A small network was shown many inputs. Here are its activations along a few directions, one row for each input.
Each table varies a few parts of the input and shows all the possible inputs, shuffled.
A made-up example of a description, with smaller parts first: one of 8 places around a ring, together with either a single point or (one of 2 separate values, together with one of 4 places along a line) or one of 11 places around a ring.
Shared parts are said once, and a part with two or three values counts as separate values.

Other details of the inputs shift rows strongly along three fixed directions, in all tables alike. That doesn't count.

A family of inputs:
x1: [ -7   2  -1  -4   4 -16  -2  -3   4 -15   6 -12]
x2: [  2   1  -5   0  10 -13  -3   0   7 -16   4 -10]
x3: [ -6  11   4   8  -8  13   1   3 -13   3   0  10]
x4: [  0  -1  -8   0  10 -10  -2   0   9 -17   4  -9]
x5: [  4  10   6   0  -5  12   1   8 -11   6 -11  11]
x6: [-10 -19  -2 -12  43  15  -7 -88   5  49 -24   1]
x7: [-10   0  -2  -2   3 -14  -1  -3   8 -16   4 -10]
x8: [ -2  -2  -8  -9   7 -10   3   3  12 -15  -6 -10]
x9: [  2   1  -3   0  10 -14  -4   0   8 -16   4 -11]
x10: [ -8  -1  -2  -8   0 -15  -1  -2   6 -15  -2 -11]
x11: [ -6   8   3   2 -11  14   2   4 -13   3  -6  10]
x12: [ 24 -50  11   6 -16 -18  10  15  23  33  30  -7]
x13: [  5   9   0   0  -5  13   4   7 -12   5  -9  11]
x14: [  3  10   0  11  -1  16  -1   6 -10   3  -2  11]
x15: [ 2 11  4 11 -2 14 -3  6 -9  3 -3 12]
x16: [  3   8   0   0  -4  15   4   8 -11   4 -10  12]
x17: [ -7  11   1   0 -11  13  -4   6 -12   7  -4   9]
x18: [  1   0  -8  -5   8  -8   0   1  14 -16  -1  -9]
x19: [ -3  10   6   0 -11  10   1   4 -17   4  -5   8]
x20: [  4   1  -5  -7   8 -12  -1   1  11 -16   0 -10]
x21: [ -8   1  -1  -2   3 -16  -2  -3   7 -15   4 -10]
x22: [-10   0  -6  -2   4 -12   1  -2   7 -16   6 -11]
x23: [ -7   1  -6  -3   4 -14   0  -3   4 -16   7 -11]
x24: [ 2 10  2 11 -2 16 -2  6 -9  2 -3 11]
x25: [  2   9   4   1  -6  14   2   8  -9   5 -12  12]
x26: [  1  -1  -6 -11   7 -14   1   2   8 -15  -5 -10]
x27: [ -1  -1  -3  -9   6 -14   0   3  12 -14  -7  -9]
x28: [  4   1  -8  -6   8 -10   0   0  11 -16   1  -9]
x29: [ 24 -39  13  15 -27  11   6  23   6  55  26  15]
x30: [  2   0  -8   0  10 -12  -3   0   8 -16   4 -10]
x31: [  0   0  -6  -5   8  -8  -1   1  15 -17  -2  -9]
x32: [  1  10   0  -1  -5  15  -4  10  -7   8 -10  11]
x33: [  2  -1  -8  -6   8  -8   1   1  13 -17   1  -9]
x34: [ -2  10   4   0 -10  11   2   3 -18   4  -4   9]
x35: [ -6   9   5   2 -12  12   2   4 -14   4  -6  10]
x36: [ -5  11   2   7  -7  13   2   3 -15   2   2  10]
x37: [  4   2  -3  -7   8 -12  -2   1  11 -15   0 -10]
x38: [ 5 11  4  5 -4 16  0  6 -6  3 -7 12]
x39: [ -3  10   7   1 -11  10   1   4 -16   4  -6   9]
x40: [-10  -2  -6  -8   1 -11   2  -2   7 -16   0 -11]
x41: [  4  12   5  11  -2  13  -4   6 -10   3  -4  11]
x42: [ 18 -51   5  11 -14 -16   2  16  23  36  34  -6]
x43: [  1   0  -3 -10   7 -14   0   2   8 -14  -5 -11]
x44: [ 6 12  5  5 -4 14 -1  6 -7  4 -7 12]
x45: [ -7  -1  -6  -9   1 -14   2  -3   3 -16   1 -11]
x46: [ 11 -54   6   2 -22 -17  14  11  15  32  31  -8]
x47: [ -6 -15   2  -3  46  11 -14 -90   2  48 -14   0]
x48: [ -7  13   2   6  -8  12  -6   5 -12   6   1  10]
x49: [ -2  13   4   6  -7  10   1   3 -17   4   2   9]
x50: [ -3  13   7   7  -8   9  -1   3 -16   4   0   9]
Each input here is: one of 5 places around a ring, together with either a single point or one of 9 places around a ring.
Question: The inputs of x5 and x12 match in every part but the place on the ring of 5. If x43 is changed in the same way as x5 into x12, which row does it become?
Answer: x37
Question: The inputs of x27 and x10 match in every part but the place on the ring of 5. If x25 is changed in the same way as x27 into x10, which row does it become?
Answer: x35
Question: List by row number the other rows that have the place on the ring of 5 in common with x1.
Answer: x3, x7, x21, x22, x23, x36, x48, x49, x50
Question: Change only the place on the ring of 5 in x30. List by row number the other rows that result.
Answer: x13, x23, x28, x45
Question: Start at x24 and move only the place on the ring of 9, one step at a time. The first step leads to x15. Which rows follow, in order?
Answer: x41, x47, x9, x2, x30, x4, x14

A family of inputs:
x51: [-29  -6  -5 -15  12 -30 -16 -29  29 -18   5 -27]
x52: [20 -2  9 16 -3  4  9  7 -2 19 11  8]
x53: [  4 -43  -9   1   7 -31  -6   3  41   2  19 -18]
x54: [-13  28  14  -2   1  -1 -12 -26 -18  -7  -6   1]
x55: [  1  16  -4 -11  10  15  -1 -14  -5  -8 -30   0]
x56: [  0  17   0 -14  16  16   3 -13  -3  -8 -26   4]
x57: [ -9  15  -7   3  16  18 -16 -15   0  -8 -17   7]
x58: [ 21  -3   2   4  -5   3  -4   8 -12  24  16   6]
x59: [-23 -10  -5 -25  16 -33   0 -23  14 -17 -10 -28]
x60: [-13 -13  -2  13 -15   9   5   7  -8  19  15   6]
x61: [ -3 -11 -11 -25  29 -32   1 -19  31 -24 -14 -21]
x62: [-10  23  -9   4  18  17  -7 -14   7  -4 -14   8]
x63: [  0  12  -1 -12  12  12  -5 -14  -8  -7 -30   6]
x64: [  1 -15   0  -4 -23  10  19   1 -12  15   7  10]
x65: [-16  23   7   2  11   0  -7 -21 -25  -6  -7  -1]
x66: [ -4 -16   3  -1 -18   3  16   7 -15  20   2   6]
x67: [  5  18   3   5  19   8 -11 -20 -14  -9 -14   4]
x68: [  0  35  -8   7 -34 -15  13  68 -16 -78  19  -5]
x69: [ 13  40   0  10 -19 -19   6  79  -3 -70   6  -1]
x70: [  6 -11   4  12  -5  20   1  11   8  20   9  10]
x71: [  5 -10   2  14  -5  12  -1  12   9  20   7  16]
x72: [ 7 -7 -7  2 -8 14 -9 14  1 26 14  9]
x73: [ 18 -36   0   2   9 -44   0   1  29  -6  22 -23]
x74: [  0  14  -2 -11  12   8  -4 -14  -7  -4 -31   9]
x75: [20 -6 13 13 -1  9  7  7 -5 17 12  6]
x76: [-15 -11   7  11 -16   7  -2   9  -7  23  12   6]
x77: [  5 -43 -10   1   5 -26  -3   3  44  -1  21 -29]
x78: [ -4  -8  18  -6 -29   0   4   3  -7  24   0   6]
x79: [ 16  -9  -2 -13 -11   8   3  13  -6  27   1   7]
x80: [  1 -10   8  14 -11   0  10   2 -22  17  17   5]
x81: [  6  21   1   6  17  11  -7 -20 -11  -8 -14  -2]
x82: [-23  16 -14   0   5  18  -2 -23  -9 -12  -2   6]
x83: [ 15 -10   6  -1 -10   9  14  10   3  23  -5  11]
Question: Describe the family of inputs behind these rows.
Answer: one of 3 separate values, together with either a single point or one of 4 places along a line or one of 6 places around a ring
Question: The inputs of x73 and x53 match in every part but the choice among 3 separate values. If x67 is changed in the same way as x73 into x53, which row does it become?
Answer: x57
Question: List by row number the other rows that have the choice among 3 separate values in common with x83.
Answer: x55, x56, x59, x61, x63, x64, x66, x74, x78, x79
Question: Change only the choice among 3 separate values in x81. List by row number the other rows that result.
Answer: x55, x77

A family of inputs:
x84: [ 2 -3 -2  1  3  3 -2  2  8  1  0  1]
x85: [-3 -4 -2 -5 -4  1  2  0  1  1  0 -2]
x86: [-3 -2  3 -1 -3 -2 -3  0  4  2 -1 -1]
x87: [ 5 -3  0 -6  1 -3  1  2  2  2 -4  1]
x88: [ 7  0  3  3  4 -3 -2  0  3  1  0 -1]
x89: [ 1 -1  4  4  0 -4 -2 -2  0 -1  4 -2]
x90: [-3 -2  2 -3 -3 -4 -4  0  1  3 -1 -2]
x91: [ 2 -3 -3  1  3  3 -2  2  8  1  1  1]
x92: [ 7  0  2  2  4 -4 -3  1  2  2  1 -2]
x93: [ 10  13   5   5  -8  19   3  11 -18   9  -6  16]
x94: [-3 -2  0 -4 -3 -3  4 -2 -3  1  4 -3]
x95: [ 6 -3  0  1  3 -1  4  0  3 -1 -1  0]
x96: [ 2 -3  2  0 -1 -5  2 -3 -4 -1  2  0]
x97: [ 3 -2 -6  4  5  1 -1  1  4  0  3  1]
x98: [ 1 -3 -1  0 -1 -1  3 -3 -3 -1  5 -3]
x99: [-3 -2  3 -2 -4 -3 -3  0  2  2 -1 -2]
x100: [ 2 -2  1 -2 -1 -4  2 -2 -4 -1  4 -2]
x101: [-3 -2  1 -4 -3 -4  3 -2 -4  1  3 -2]
x102: [ 3 -2  2  0  2  1 -2  2  7  1 -1  0]
x103: [-4 -3 -2 -2 -3 -1  5 -2 -1  0  4 -3]
x104: [ 7 -3  0  0  3 -2  4  0  2  0 -2  1]
x105: [ 4 -5 -1  3  6  0  1  3  1  1 -2 -1]
x106: [-7 -2 -5  2 -1 -1  0 -1  0  1  6  0]
x107: [ 4 -3 -3 -5  1  2  3  2  4  1 -2 -1]
x108: [ 6 -3 -2  1  3  1  4  0  3 -1  0 -1]
x109: [ 7 -2  1 -3  3 -3  2  0  0  0 -1  0]
x110: [ -2  15   9   9 -13  16   0   9 -19  10  -2  15]
x111: [ 4 -2 -3  5  5  2 -2  1  6  0  4  1]
x112: [-3 -4  1 -4 -4 -3  3 -1  1  0 -3  0]
x113: [-1 -2  0  5  1  0 -2 -2  1 -1  7 -1]
x114: [ -1  13   8   7 -14  20  -1  10 -14   9  -5  16]
x115: [-6 -7  0 -2 -1 -1  0  2  1  2 -4 -2]
x116: [-4 -3  2 -3 -3 -6  4 -2 -3  0  2  0]
x117: [ 5 -3  0 -6  1 -1  1  2  2  2 -3 -1]
x118: [-4  0  3  0 -2 -6 -1 -1 -2  2  4 -3]
x119: [-7 -5  0  1  0 -3  2  1 -2  1  1 -3]
x120: [ 1  0  1  2  0 -5 -3 -2 -2  1  5 -3]
x121: [ 1 -3 -1  2 -1 -1  4 -3 -1 -2  3 -2]
x122: [ 1 -6 -1 -1  4  1  0  5  4  2 -6 -1]
x123: [ 4 -2 -5  4  5  2 -2  1  5  0  3  1]
x124: [ 6 -1  2  4  4  0 -2  0  5  0  2  0]
x125: [-5 -4 -3  0 -2  2 -3  0  5  1  2  0]
x126: [-7 -2 -4  3 -1  0  0 -1  1  1  7 -1]
x127: [ 6  0  3  3  4 -2 -2  0  4  1  1  0]
x128: [-2 -4  1 -7 -4 -4  1  0 -1  2 -2  0]
x129: [-4  0  4  1 -2 -4 -1 -2  1  1  4 -2]
x130: [ 5 -2 -1  4  5  2 -2  1  6  0  3  1]
x131: [-5 -1  2  2 -1 -1  0 -2  2  0  6 -1]
x132: [  2  36 -13  -5 -12 -16   3  61   3 -74  -2 -12]
x133: [-1 -3 -3  5  1  0 -2 -1  0 -1  7 -1]
x134: [-16  22  -8 -10  17   9  -5 -28  -5 -14 -23  -1]
x135: [-4 -3  1  0 -2  0 -2  0  5  1  1  0]
x136: [  6  11   3   6 -10  23   5  11 -13   9 -10  17]
x137: [ 1  0  4  3  0 -5 -3 -2 -3  1  4 -3]
x138: [-2 -4 -1 -7 -4 -1  1  0  0  1 -1 -2]
x139: [ 1 -3 -1  1 -1  0  4 -3 -2 -2  4 -3]
x140: [ 3 -1  3  0  2 -1 -2  2  7  2 -3  0]
x141: [  6  14   8   7  -9  19  -2  13 -13  10  -9  16]
x142: [-17  27  -5  -8  18   4 -10 -28  -9 -11 -16  -2]
x143: [ 2 -3  0 -1 -1 -2  2 -3 -4 -1  4 -3]
x144: [-4 -3  1 -1 -3 -5  5 -2 -2  0  2 -1]
x145: [ 4 -4 -1 -2  1  0  4  1  5  1 -5  0]
x146: [-6 -1  0  2 -1 -1  0 -1  2  0  7 -1]
x147: [ 5 -3 -2 -6  1  0  2  2  3  2 -3 -1]
x148: [ 1 -3 -5  1  3  3 -2  3  7  1  0  1]
x149: [ 7  0  0  1  4 -3 -3  1  2  2  2 -1]
x150: [-6 -4 -4  0 -2  1 -3  1  4  1  2  0]
x151: [ 0 -1  3  5  0 -2 -2 -3  0 -1  6 -2]
x152: [-4 -3 -1 -1 -3 -1  6 -2 -1  0  3 -2]
x153: [-2 -3 -5  5  1 -1 -1 -1  0 -1  7  0]
x154: [ 0 -1  2  5  1 -1 -2 -2  1 -1  6 -1]
x155: [-6 -2 -2  3 -1  0  0 -1  2  1  7 -1]
x156: [ 1 -3 -6  1  3  2 -2  3  7  2  0  1]
x157: [-4 -3  0  0 -3 -3  6 -3 -1  0  2 -1]
x158: [-5 -1  3  2 -2 -3  0 -2  1  1  5 -2]
x159: [ 4 -1  1 -2  2 -3 -3  2  4  4 -3 -1]
x160: [-3 -5  0 -3 -4 -1  3 -1  2  0 -3 -1]
x161: [ 7 -3  1 -1  3 -3  2  0  1  0 -1  1]
x162: [-1 -2 -2  5  1  0 -2 -2  1 -1  8 -1]
x163: [ 6  0  2  2  4 -3 -3  1  2  2  1 -2]
x164: [ -8  23  -6 -10  22   7  -5 -25  -3 -13 -26   2]
x165: [-3 -2  2 -4 -3 -6  3 -2 -4  1  2 -1]
x166: [ 1  0  3  3  0 -6 -3 -2 -3  1  4 -3]
x167: [-4  0  2  0 -2 -6 -2 -1 -2  3  4 -3]
x168: [  5  13   6   8  -8  23  -1  12 -11   9  -6  18]
x169: [ 4 -1  0 -2  1 -2 -3  2  4  4 -1 -1]
x170: [ 5 -1  1  4  5  1 -2  0  6  0  3  0]
x171: [-3 -2  3 -2 -3 -4 -4  0  1  3 -1 -2]
x172: [-2 -4  0 -7 -4 -2  1  0 -1  2 -1 -2]
x173: [ 2 -3  2 -1 -1 -5  2 -2 -5 -1  3 -1]
x174: [ 1 -1  4  4  0 -5 -3 -2 -2  0  4 -2]
x175: [ 4 -4  0 -5  1 -2  2  2  3  1 -5  1]
x176: [ 4 -4 -3 -3  1  2  3  1  5  1 -3 -1]
x177: [-3 -5 -2 -4 -4  1  3 -1  2  0 -1 -2]
x178: [ 7 -3 -3  0  3  1  4  0  3 -1  1 -1]
x179: [-3 -2  1 -3 -3 -3 -4  0  1  3  0 -2]
x180: [-11  23  -4  -6  20   4  -5 -30 -11 -15 -19   0]
x181: [-2 -5  1 -5 -4 -4  1  0  0  1 -3  0]
x182: [-6 -4 -6  0 -2  1 -2  1  3  1  1  0]
x183: [ 4 -1  2 -1  2 -2 -3  2  5  3 -3 -1]
x184: [-4 -2 -2 -3 -3 -1  4 -2 -2  1  4 -3]
x185: [-5 -3 -1  0 -2  1 -3  0  5  1  2  0]
x186: [ 7 -2 -1 -2  3  0  2  0  1  0  1 -1]
x187: [  3  12   6  10 -12  18   5   7 -21   6  -4  15]
x188: [-2 -5  0  4  2 -3  1  0 -3 -1  1 -3]
Question: Describe the family of inputs behind these rows.
Answer: one of 5 places around a ring, together with either a single point or one of 9 places around a ring or one of 11 places along a line
Question: The inputs of x145 and x157 match in every part but the place on the ring of 5. If x148 is changed in the same way as x145 into x157, which row does it become?
Answer: x126
Question: The inputs of x104 and x164 match in every part but the place on the ring of 5. If x186 is changed in the same way as x104 into x164, which row does it become?
Answer: x147
Question: Change only the place on the ring of 9 in x96. List by row number the other rows that result.
Answer: x98, x100, x121, x139, x143, x173, x180, x187
Question: Change only the place on the ring of 5 in x167. List by row number the other rows that result.
Answer: x90, x92, x159, x166
Question: Change only the place on the line of 11 in x154. List by row number the other rows that result.
Answer: x89, x113, x120, x133, x137, x151, x153, x162, x166, x174
